Each row has a name. After each piece below comes the name of the row it's from, unless a question asks for something else. Each question is about the rows just above it. Places in a row count from 1.

[131  98 188 129 120 108 136 176 177 138 122]  U
[131  98 188 129 120 108 136 176 123 173 125]  B
[136 188 129 176 108 120  98 131  71 132 134]  V
The row with [129 120 108 136 176 123 173 125] is  B
q: [131  98 188 129 120 108 136 176 123 173 125]  B

[ 84  99 107 140 124 125 191 144  96 142  82  81 183  87 135 134 160  93
 101  93  92 186 164 134 133 129 152 134  84 133 142 111 130 122 118]  S
[129 123  74  96 124 132 173  61 151 178 154 128 150  57 123 124 171  61
 167  59  58 160 165 124 125  79 115 124 154 120 174  63  79  72  78]  X
[ 92  89 126 150 116 143 105 133 115 107 126 142 153 126 118 117 110 132
 126 132 131 159 119 117 117 124 136 117 125 117 106 123 124 130 145]  F
[ 94  91 156 177  89 141 102 149  91  96  72 104 160 152  92  89 125 150
  78 150 150 170 144  90  89 180 120  90  75  90 108 171 181 119 143]  P
[172 172 105 110 175 162 128  96 121 133 124 109 156  94 174 175 131  97
 132  97  98 152 121 174 173 120 166 174 123 173 123 111 119 106 103]  E
[130 126 147 138 125 120 194 142  98 186  84  99 107 140 124 125 191 143
 104 143 141 100 187 125 124 109 120 124  86 126 163 141 149 136  77]  G
[ 94  91 156 177  89 141 102 149  91  96  72 104 160 152  92  89 125 150
  78 150 150 170 144  90  89 180 120  90  75  90 108 171 181 186 161]  L
[141 147 152 133 147 128 133 154 123 136 161 183 112 140 146 148 113 152
 162 153 149 106 106 147 147  68 144 147 156 147 130  85  68  86 151]  M
[ 94  91 156 177  89 141 102 149  91  96  72 104 160 152  92  89 125 150
  78 150 150 170 144  90  89 180 120  90  75  90 108 171 181 119 143] is in which row?  P
Which row holds [ 84  99 107 140 124 125 191 143]?  G
q: [153 149]  M
One entry of P was changed: [ 94  91 156 177  89 141 102 149  91  96  72 104 160 152  92  89 125 150
  78 150 150 170 143  90  89 180 120  90  75  90 108 171 181 119 143]. Where, and from what?  23, [144]
q: [133 129]  S
The row with [147 156 147] is  M

[114  91 123 127 144 137 133 128 127 123 148 127 111 141 139  99 129 137
  95 116 121 116 113  87 133 116 112 141 150 139  84 120 115 126 151 138
 148] : K
[123 125 131 175 129 129 133 128 127 123 148 127 111 141 139  99 129 137
  95 116 121 154 110 130 134 151  99 130 118 123 137 133 140 112 133 137
 126] : T
[175 129 125 123 129 131 128 131 163 119 135 130 130 128 133 138 142 136
 130 106 132 154 110 130 134 151  99 130 118 123 137 157 156 118 117  97
 124] : Y
[114  91 123 127 144 137 133 128 127 123 148 127 111 141 139  99 129 137
  80 116 121 116  93  87 133 116 112 141  97 139  84 120 115 126 151 138
 148] : N
Which row holds [175 129 125 123 129 131]?  Y
q: [175 129 129 133]  T
One entry of K was changed: [114  92 123 127 144 137 133 128 127 123 148 127 111 141 139  99 129 137
  95 116 121 116 113  87 133 116 112 141 150 139  84 120 115 126 151 138
 148]. Where, and from what?  2, [91]
Where does [123 125 131 175 129 129 133 128 127 123 148 128 111 141 139  99 129 137
  95 116 121 154 110 130 134 151  99 130 118 123 137 133 140 112 133 137
 126] differ from T, and what was there?  12, [127]

[181 159 105 151  94 108 153 114 117 151 165 144 144 132 130 101 140 158]  R
[ 97 105 144 123  85 105 100 144 133  86 149 129 139 164 109 120  87 147]  D
[181 159 105 151  94 108 153 114 117 151 116 133 108 146 166 141 168  99]  C
[181 174  90 163  88 112 148 124 121 163  95 148 106 152 184 131 170 118]  Z
Changed C: [181 159 105 151  94 108 153 114 117 151 116 133 109 146 166 141 168  99]. Place and old value:  13, [108]
One entry of Z was changed: [181 174  90 163  87 112 148 124 121 163  95 148 106 152 184 131 170 118]. Where, and from what?  5, [88]

[ 85  71 144 107 154]  lat
[ 86 154 119 189 111]  zed
[118 100 105 184 120]  bani
[ 95  67 145 128 166]  fomo
[148 206 147 109 132]  folu
[ 88 161 103 189 117]  Nit
[139 202  88 138 110]  Mub
[ 95 168  87 185 120]  tobo
[118 100 105  55 131]  kegub
[147 134 120  57 167]  pur
[162  66 126 170 134]  Lati
Where does [ 88 160 103 189 117] differ from Nit, and what was there?  2, [161]
Changed bani: [119 100 105 184 120]. Place and old value:  1, [118]
One entry of tobo was changed: [ 95 168  88 185 120]. Where, and from what?  3, [87]
q: [105 184]  bani
q: [95 67]  fomo
Which row holds [ 71 144 107 154]?  lat
Which row holds [118 100 105  55 131]?  kegub

[135 111 123 154  52 108 109 113 104 114 154 106 174 115 153 110 119  72
  83 121  95 149  85 130 152]  W
[135 111 123 154  52 108 109 113 104 114 154 106 174 124 112 128 135 158
 204 131 157 130 138 135  82]  H
[106 101 122 138 162 120  79  79 124 137 146 151  69 153 111 154 133 174
  93 134 139  92 179 115 153]  Q
Where does [106 101 122 138 162 120  79  79 124 136 146 151  69 153 111 154 133 174
  93 134 139  92 179 115 153] differ from Q, and what was there?  10, [137]
q: [135 111 123 154  52 108 109 113 104 114 154 106 174 115 153 110 119  72
  83 121  95 149  85 130 152]  W
Which row holds [135 111 123 154  52 108 109 113 104 114 154 106 174 124 112 128 135 158
 204 131 157 130 138 135  82]?  H

[136 100 168 159 107 110  99 139 128 117 112]  bekin
[111  98 119  66 128 134 164 118  97 144  97]  dap
[110  98 159 107 168 106 130 112 145 130 137]  meze
The row with [110  99 139 128 117] is  bekin
q: [168 159 107]  bekin
Where does [110  98 159 107 168 106 130 112 144 130 137] differ from meze, and what was there?  9, [145]

